Each row below is a small network's average activation on inputs in which a field has the value named, seen along a few directions.
Values that are neighbours, or in one group, have similar rows; names and order tell nothing.
In the rows, zero is written as 500.
Random noise pushes rows far along 4 fixed directions. That doesn't count. These rows show it; they differ only by the noise:
[321 370 643 688 610 474 457 349 501 401 650 435 601 890 763 463]
[393 375 669 634 615 399 367 400 636 373 564 436 658 849 824 379]
[514 547 297 370 536 442 526 662 363 652 370 454 269 346 596 572]
[446 480 185 409 440 590 719 630 172 645 634 440  93 262 450 749]
[366 450 597 641 659 385 387 417 529 471 429 447 593 869 841 431]
[428 593 489 436 642 477 486 539 322 690 335 468 451 560 565 484]


Values of Nabe:
c5: [541 525 479 310 363 418 480 507 707 350 415 574 466 466 465 438]
c8: [602 493 627 592 653 471 400 403 721 299 313 638 708 562 603 379]
c13: [404 573 532 472 470 534 440 580 549 519 585 506 645 340 229 385]
c1: [415 486 274 843 381 447 475 488 402 473 526 506 441 645 641 786]
c2: [458 611 569 627 493 357 285 651 660 432 357 500 746 690 633 313]
c7: [664 511 262 284 260 437 594 641 543 494 297 537 333 263 468 620]
c4: [627 475 688 321 584 352 289 614 843 447 450 485 677 461 700 221]
c9: [757 290 676 449 421 645 566 352 818 272 702 529 647 326 240 433]
c10: [533 628 579 376 652 638 583 357 265 686 304 575 489 418 116 552]
c11: [605 478 371 556 552 472 594 557 458 592 543 401 359 323 628 612]
c3: [500 649 400 581 458 487 424 561 454 590 410 461 503 334 365 653]
c12: [574 397 711 603 418 465 458 478 636 483 589 525 548 567 605 343]
c6: [680 538 360 218 320 454 474 597 670 403 451 574 405 301 468 396]
The values of Nabe form 3 separate groups.
Question: List the group mates of c1, in the order listed.
Answer: c13, c2, c3
Question: List the group mates of c6, in the order listed.
Answer: c5, c8, c7, c9, c10

Values of Muzad:
d9: [387 412 605 614 582 558 542 497 489 443 912 419 548 477 499 462]
d4: [539 726 494 479 504 466 459 549 339 782 139 533 554 437 301 565]
d2: [453 356 679 482 545 599 562 440 516 478 700 454 530 597 591 469]
d10: [471 281 689 616 564 510 453 412 585 411 802 409 609 630 639 359]
d8: [344 381 401 549 496 563 634 360 490 222 748 545 479 664 446 550]
d5: [721 408 611 408 520 535 370 470 756 258 611 478 605 250 380 481]
d1: [661 418 486 661 412 522 489 445 677 366 509 543 588 416 540 535]
d3: [453 628 220 348 485 464 690 507 302 643 220 558 206 529 566 701]
d7: [352 581 465 515 454 472 455 552 456 526 634 454 529 542 414 493]
d11: [609 409 640 404 409 595 540 406 489 518 561 523 466 488 431 357]
d6: [431 479 495 620 314 413 397 614 652 374 527 521 584 610 608 486]
The values of Muzad form a ring.
Question: Going along Muzad from d7 by way of its neighbour d9, in what order are d4, d2, d11, d6 met?
Answer: d2, d11, d4, d6
Question: Name the neighbours of d8, in listed order.
Answer: d5, d3

Values of Tuz:
z1: [543 526 465 550 595 512 532 387 447 509 307 555 426 569 569 645]
z9: [503 483 312 530 339 379 427 629 649 352 471 494 482 493 604 573]
z8: [557 500 490 582 367 542 530 504 522 457 590 500 528 398 354 580]
z11: [403 491 718 657 566 538 431 290 550 357 648 481 778 719 362 436]
z5: [599 504 493 405 526 422 421 697 593 563 572 456 524 252 526 460]
z2: [369 571 349 524 621 392 547 519 300 713 216 507 260 763 811 566]
z3: [378 547 636 656 774 490 478 418 346 658 368 467 558 733 646 504]
z10: [413 438 410 368 351 554 582 601 414 528 713 462 323 392 475 514]
z13: [470 581 301 372 561 422 536 698 405 610 347 515 307 309 596 497]
z4: [505 464 477 590 445 603 648 347 435 425 543 530 429 629 538 646]
z7: [546 449 495 674 578 348 330 561 623 536 336 426 512 636 854 419]
z12: [497 399 607 477 499 625 555 311 533 339 633 564 598 578 326 452]
z6: [483 591 591 493 453 510 465 401 527 483 452 546 678 589 324 400]
The values of Tuz form 3 separate groups.
Question: List the group mates of z6, in the order listed.
Answer: z9, z8, z11
Question: List the group mates of z4, in the order listed.
Answer: z1, z12
